Each row below holds a small network's activations on one input, seen along a few directions.
Each table varies a few parts of the input and shows all the possible inputs, shuffled.
A made-up example of a description, with smaller parts first: ring(8) and (point or ring(9) or (values(2) and line(6))).
Shared parts are said once, and a part with two or three values counts as separate values.

Rows:
x1: [-24   2 -50  42  -8  27  15 -22 -17  19   0]
x2: [-80  17  32  19  21 -33  18  -6   3 -25  -5]
x3: [ 53 -29   1  -1  -2  47 -67 -37 -20   1 -28]
x4: [-32  41 -19  44 -19  32  17  28  18 -15 -10]
x5: [ 48 -14  34 -47 -44  12 -13 -43  29  28 -42]
x6: [ 16 -41  39  18  13  12 -53  15   5 -69  -7]
x7: [-49   5  -7 -29  41 -63  28   6 -30  21  30]
x8: [ -7  22 -49  10   5   3  18  33 -43  20  35]
x9: [-14   0 -33  12  48 -32  23  28 -42  14  33]
x10: [-43  22 -10  62  19  11   1  26  -4 -23 -11]
x11: [-33 -20 -36  43  32  -7  20 -28 -17  12  -2]
x12: [-64   8  20  36  37  -8  23   4  -3 -32   0]
x13: [ 99  36   2 -58  -6   0 -43   3 -19   5 -10]
x14: [ 34  19  72 -35 -44  15 -16   6  40 -20 -44]
x15: [-67 -16  -9   4  25 -36  25 -51  -4  20  -5]
x16: [-51 -25 -20  21  41 -11  30 -40 -11  12   0]
x17: [ 13 -72  31  -7  -7 -25 -29 -38  23   0  10]
x18: [ 34 -45  31 -43  13 -51 -29  17  -2  -1  48]
x19: [ -8  30 -23 -30 -26  -9  66  28  -6  37  17]
x20: [-31 -11 -50  47  23  10   7 -17 -11  21 -10]
x21: [ 37   3  42  14  -3  48 -71  10  -9 -44 -30]
x22: [-22  16 -50  12 -29  28  37 -22  24  30  -7]
x23: [  9 -10  80 -23 -33 -15  -5   1  59 -29  -3]
x24: [ 44 -16  41 -72 -14 -44  -3   8  26  17  38]
x25: [-45  12   4  58  29  -4  14  16  -9 -31  -3]
x26: [-36  41  15  16 -41  15  56  18  27  -8 -16]
x27: [ 52 -49  -2 -33  36 -15 -50  22 -29 -26  35]
x28: [-33  -5 -18 -11  57 -36  33  17 -36  13  35]
x29: [ 70  15  33 -86 -26 -13 -15  12   5  25  -5]
x30: [ 24 -43  42 -35 -33 -18  -2 -47  49  19   0]
x31: [-19   9 -57  29 -16  32  23 -15  10  30  -8]
x32: [ -6  37 -50 -21 -17   4  40  33  -1  31  26]
x33: [-12   9 -48  15  38 -15  10  39 -38  23  25]
x34: [ 31 -76  -2   3  14   9 -49 -32  -4 -24  -4]
x35: [-37  34 -12  56 -11  27   8  21  -8 -25  -2]
x36: [ 62  39  42  -6 -26  27 -44  -3  17 -38 -50]
x37: [ 77   7   3 -20 -25  25 -40 -51   6   9 -48]
x38: [ 75  -2   1 -38  17  22 -69  17 -45  -2  11]
x39: [ -1 -37  70   7  -8 -22 -32  10  31 -47   6]
x40: [-35  48 -12  26 -33  28  31  22  33 -16  -9]
x41: [ -3  30 -58  -3  -3   9  26  39 -15  31  26]
x42: [-23  10 -22   2 -38  15  62 -25  18  38 -15]
Question: What do these inputs look like to the network?
Answer: values(3) and (ring(6) or line(8))
Question: Changing only the values(3) part turns x3 into x21. The same change can be made to x1. Which row results?
Answer: x35
Question: Which other rows does x21 become when the ring(6) part takes its other values? List them by row number.
Answer: x6, x14, x23, x36, x39
Question: Which other rows does x34 become when the ring(6) part takes its other values? List them by row number.
Answer: x3, x5, x17, x30, x37

Rows:
x43: [ 46  -8  67 -49   4 -24 -50  23   1 -33  10]
x44: [ 75  -1  55 -82 -27 -25 -22  -4  17  14  -4]
x45: [ 25 -15  15  37  -7  46 -52   0  -1 -43 -23]
x46: [ 31 -24  43   8  21  -1 -58  21  -2 -54   0]
x47: [-34  95 -69  24 -46  36  80  51   7  35   4]
x48: [-54 -26 -63  33  73 -40  21  -7 -53  21  40]
x49: [-78  43 -62  54  43   8  47  16 -45  12   1]
x50: [-12 -58 -42 -48  52 -71  28  14 -39  50  83]
x51: [ 72  -4  15 -55 -45  20 -20 -44  24  27 -32]
x52: [ 44 -12  -4   9 -33  47 -40 -39  17   3 -39]
x53: [-116   10   45   70  -35    4   65  -30   74  -31  -38]
Question: What do these inputs look like to the network?
Answer: point or line(4) or ring(6)
Question: Start at x47 and move only the line(4) part, one step at a time. The first step leads to x49. Which rows follow, in order?
Answer: x48, x50

Rows:
x54: [-53 -18 -49 101  63  30 -11 -13 -41 -35 -18]
x55: [ 26 -72  60 -21 -19 -25 -19  -6  39 -26  19]
x56: [ 46  34  60 -34 -19  28 -54  15  -5 -30 -29]
x57: [-12  27 -97  -7  10  17  68   0 -51  76  10]
x58: [ 17  -2  91 -38  -9   4 -37  -2  11 -39 -34]
x59: [ 41  -9  50 -61  26 -58 -17 -10   3  -5   6]
x60: [ 72 -30  -8 -34 -10 -23 -34  23  10  12  39]
x61: [ 30 -39  51 -22 -21  34 -46 -49  13 -13 -44]
x62: [-104   29   -8   49   57  -49   36   10  -27   -8   18]
x63: [-35  63 -18  57 -71  58  52 -45  61  10 -77]
x64: [ 71  43  18 -43  -3   4 -52  25 -22 -13 -10]
x65: [-54 -29 -37  99  45  20  -2  42 -17 -56  25]
x66: [ 48 -57  21 -43  -7 -41 -15   1  29   0  40]
x67: [-95 -11 -52  68  44 -18  26 -40 -25  22   7]
x68: [ 24 -50  64 -18 -41  23 -35   8  40 -35   0]
x69: [-93  43 -26  -8  34 -42  74  19 -27  28  27]
x70: [-45  99  21  43 -64  33  61  -5  63 -12 -68]
x71: [ 19 -25  89 -40  13 -43 -20 -16  12 -29 -16]
x72: [-24  68 -54 -24  22 -14  79  47 -53  47  24]
x73: [-96 -23 -37  66  25 -27  34  21   1  -3  54]
x74: [-35  54  -5  59 -90  52  60   7  86 -10 -36]
x75: [-15  17 -83  -6  -8   5  77  57 -25  52  55]
x76: [-83 -10 -56   9   2 -21  72  30   1  34  62]
x77: [ 57  -2  21 -18 -29  56 -60 -30  -3  -6 -40]
x78: [ 53 -12  34 -15 -49  46 -52  26  23 -26   3]
x79: [ 66  17  21 -52  21 -41 -36  13 -15   7   7]
x80: [ 81   7 -21 -27 -13  32 -58 -19 -21  13 -21]
x81: [-63  17 -10  83  75   0  -3  32 -44 -60  -8]
x82: [-83   2 -71   9  22 -11  64 -31 -25  60  15]
x83: [ 54 -45  10 -46  13 -28 -26 -55   4  22  -4]
x84: [ 77 -19 -19 -36   9 -10 -43 -31 -14  33  -4]
x85: [ 32 -61  49 -26   1 -13 -30 -62  14  -3 -25]
x86: [ 78  -3  -9 -25 -32  21 -51  36   3  -8  22]
Question: What do these inputs look like to the network?
Answer: values(3) and (point or line(4) or ring(6))
Question: Changing only the values(3) part turns x68 into x58. The same change can be made to x55. Which row results?
Answer: x71
Question: Which other rows does x85 become when the ring(6) part takes its other values? List them by row number.
Answer: x61, x77, x80, x83, x84
Question: Start at x57 and move only the line(4) part, one step at a time. The first step leads to x82. Which rows follow, in order?
Answer: x67, x54

Rows:
x87: [  7   5 -38  56  10  61 -39 -10 -25 -19 -27]
x88: [-62 -86  20  50  24 -14  -8 -87  24 -14 -23]
x89: [-37  17 -20 -19   8 -41  61  19  -4  30  40]
x90: [-38  13 -25   1  49 -39  21  39 -43   1  43]
x91: [ 52 -20  38 -48  27 -31 -53  22 -23 -21  19]
x92: [-49  48 -20  63  13  34   9  47 -16 -38  -5]
x93: [-44  29 -14 -21 -16 -27  60  16  11  37  26]
x94: [-31 -73 103  11   4 -34 -31 -50  53 -55 -17]
x95: [ 44  -3  48 -69 -38 -17 -13  -1  28  15   5]
x96: [-45  58 -11  40 -18  16  44  24  13  -3 -16]
x97: [ 22 -28 -42 -27   6 -11   9 -36 -14  48  15]
x98: [ 16 -16 -36 -28 -18   3   8 -39   0  55   2]
x99: [-33  10 -27  -9  31 -47  43  34 -16  19  47]
x100: [ 22 -32 -46  -7  46  -8 -29 -17 -52  21  17]
x101: [-38   5 -27  27  60 -23  10  58 -53 -15  46]
x102: [-45  49 -21  56  -8  27  23  37   2 -23  -9]
x103: [ 51 -27  35 -22  38 -15 -63  41 -34 -38  24]
x104: [ 46   7  49 -52 -52   4   0  -3  36   3 -17]
x105: [ 11   7 -41  49 -11  53 -25 -19  -7  -5 -31]
x106: [ 56 -23  34 -58   9 -38 -31  17   2  -3  23]
x107: [ 36  19  39  18  -9  41 -59  28   3 -62 -24]
x108: [-46  50 -12  12 -26  11  61  13  23  13 -13]
x109: [ 42  20  50 -35 -48  20 -10  -5  40  -9 -31]
x110: [ 42  30  49  -6 -41  24 -26   5  31 -25 -35]
x111: [ 21 -39 -47  17  56   7 -39   2 -61   5  22]
x112: [ 51 -15  42 -68 -14 -32 -12   1  13   8  18]
x113: [ 40  21  37  11 -30  34 -45  18  21 -46 -28]
x114: [ 13   6 -33   5 -28  39  10 -43  12  31 -35]
x115: [ 13  15 -32  33 -21  44  -6 -34   3  16 -38]
x116: [-41  38 -12  -5 -30  -6  71  15  19  25   2]
x117: [ 27 -35 -49 -18  29 -16  -8 -22 -26  38  21]
x118: [-121  -43   42   57   29  -44   44  -29   34  -31    3]
x119: [ 18  -7 -34 -12 -32  23  20 -40   8  43 -21]
Question: What do these inputs look like to the network?
Answer: values(3) and (point or line(10))
Question: Changing only the values(3) part turns x94 into x88. The same change can be made to x107. Which row results?
Answer: x87
Question: List by row number the other rows that have the values(3) part in common with x101.
Answer: x89, x90, x92, x93, x96, x99, x102, x108, x116, x118
Question: Which other rows does x100 become when the values(3) part takes its other values? List them by row number.
Answer: x90, x91
